These are the activations of a small neural network, seen along a few directions. Each row is one input.
In each table, some parts of the input vary, and every possible input appears once, in random order.
A made-up example of a description, with smaller parts first: one of 3 separate values, together with either a single point or one of 9 places around a ring or (one of 5 places around a ring, together with one of 6 places along a line).
Shared parts are said once, and a part with two or three values counts as separate values.
(in the rows, 128 means zero)

Other details of the inputs shift rows strongly along three fixed directions, in all tables alike. That doesn't count.

Rows:
R1: [163 120 140 139  85 115 149 104 134 131 155]
R2: [118 127 120 101 125  72 112 141 151 161  89]
R3: [145 118 110 135  99 156 194 129 174  72 110]
R4: [123 126 109 139 129 138 132 117 120 125 147]
R5: [ 81 129  95  77 151  72 140 147 170 101  43]
R6: [ 90 135  57 138 132  69 155 140 172 115  59]
R7: [100 153 129  90 144 162  98 143 117 117  86]
R8: [139 114  93 173  92  21 122 132 167 157 162]
R9: [162 119  97 159 102  97 161 105 154 117 146]
R10: [159 103 139 190  63  95 150 101 165 102 154]
R11: [ 89 156 122  62 128 114  75 144  91 167 100]
R12: [139 122 163 128 142 172 106 158  99 148 141]
R13: [132 120 185 128 164 190 127 130 112 112 141]
R14: [156  90 157 161  88 114 126 115 147 121 163]
R15: [151 133 177 138 121 170  97 104 102 133 160]
R16: [146 124  74 145 103  99 167 131 164  99 118]
R17: [101 146  98  93 144  75 102 126  92 155 123]
R18: [121 119 162 127 134 223 144 115 110 102 152]
R19: [135 131 147 112 156 250 130 129  90 101 149]
R20: [115 127 109 109 150 158 166 163 185  83  61]
R21: [190 101 172 178  82  82 116 115 120 179 189]
R22: [129 100 134 154 122 145 165 134 180  94 108]
R23: [104 137 100 129 186 146 168 147 180  83 101]
R24: [144 107 151 155 127 110 157 132 143 122 129]
R25: [140 125 143 155 111 112  84 114  65 176 190]
R26: [163  99 142 151 117 160 166 117 186  77 126]
R27: [100 159 139  68 135 114  74 120  89 178 111]
R28: [109 137 120 125 125  99 149 121 159  90  83]
R29: [130 147 142 135 156 192  95 140  77 144 146]
R30: [120 130 164 110 149 204 151 118 105  96 141]
R31: [126 149 132 126 140 114  75 123  77 190 144]
R32: [115 135 113 117  84  21 130 117 142 144 113]
R33: [154 118 146 175 144 186 168 111 121  85 168]
R34: [ 67 168  92  89 195 130 126 150 117 123  57]
R35: [ 77 144 103  72 144 106  91 131  85 169 103]
R36: [131 142 143 126 180 186 100 133 119 146 162]
R37: [179 113  93 182  65  37 148 128 140 138 160]
R38: [122 122 124 101 145 173 143 152 164  83  87]
R39: [ 99 157  89  84 159  91  95 135  98 173  90]
R40: [152 137 147 141 128 120  69 144  89 183 201]
R41: [167 110 122 157 107 159 184 102 158  90 147]
R42: [ 93 137 139 106 146 195 135 122 133 101 105]
R43: [146 108 186 156 112 126  81 127  78 189 184]
R44: [111 140 113  94 123  62 109 121  88 160 128]
Description of these inputs: one of 4 separate values, together with one of 11 places around a ring.
Question: Changing only the choice among 4 separate values turns R30 into R18. The same change can be made to R33. Which row results?
Answer: R25
Question: A walk changes only the place on the ring of 11. It starts at R41 and steps to R1. List the rest of the walk in order.
Answer: R27, R15, R26, R2, R21, R36, R31, R39, R9
Question: Change only the choice among 4 separate values in R9. List by row number the other rows that result.
Answer: R4, R16, R17
Question: Change only the place on the ring of 11 in R40. List by row number the other rows that result.
Answer: R3, R7, R11, R12, R16, R19, R20, R29, R37, R38
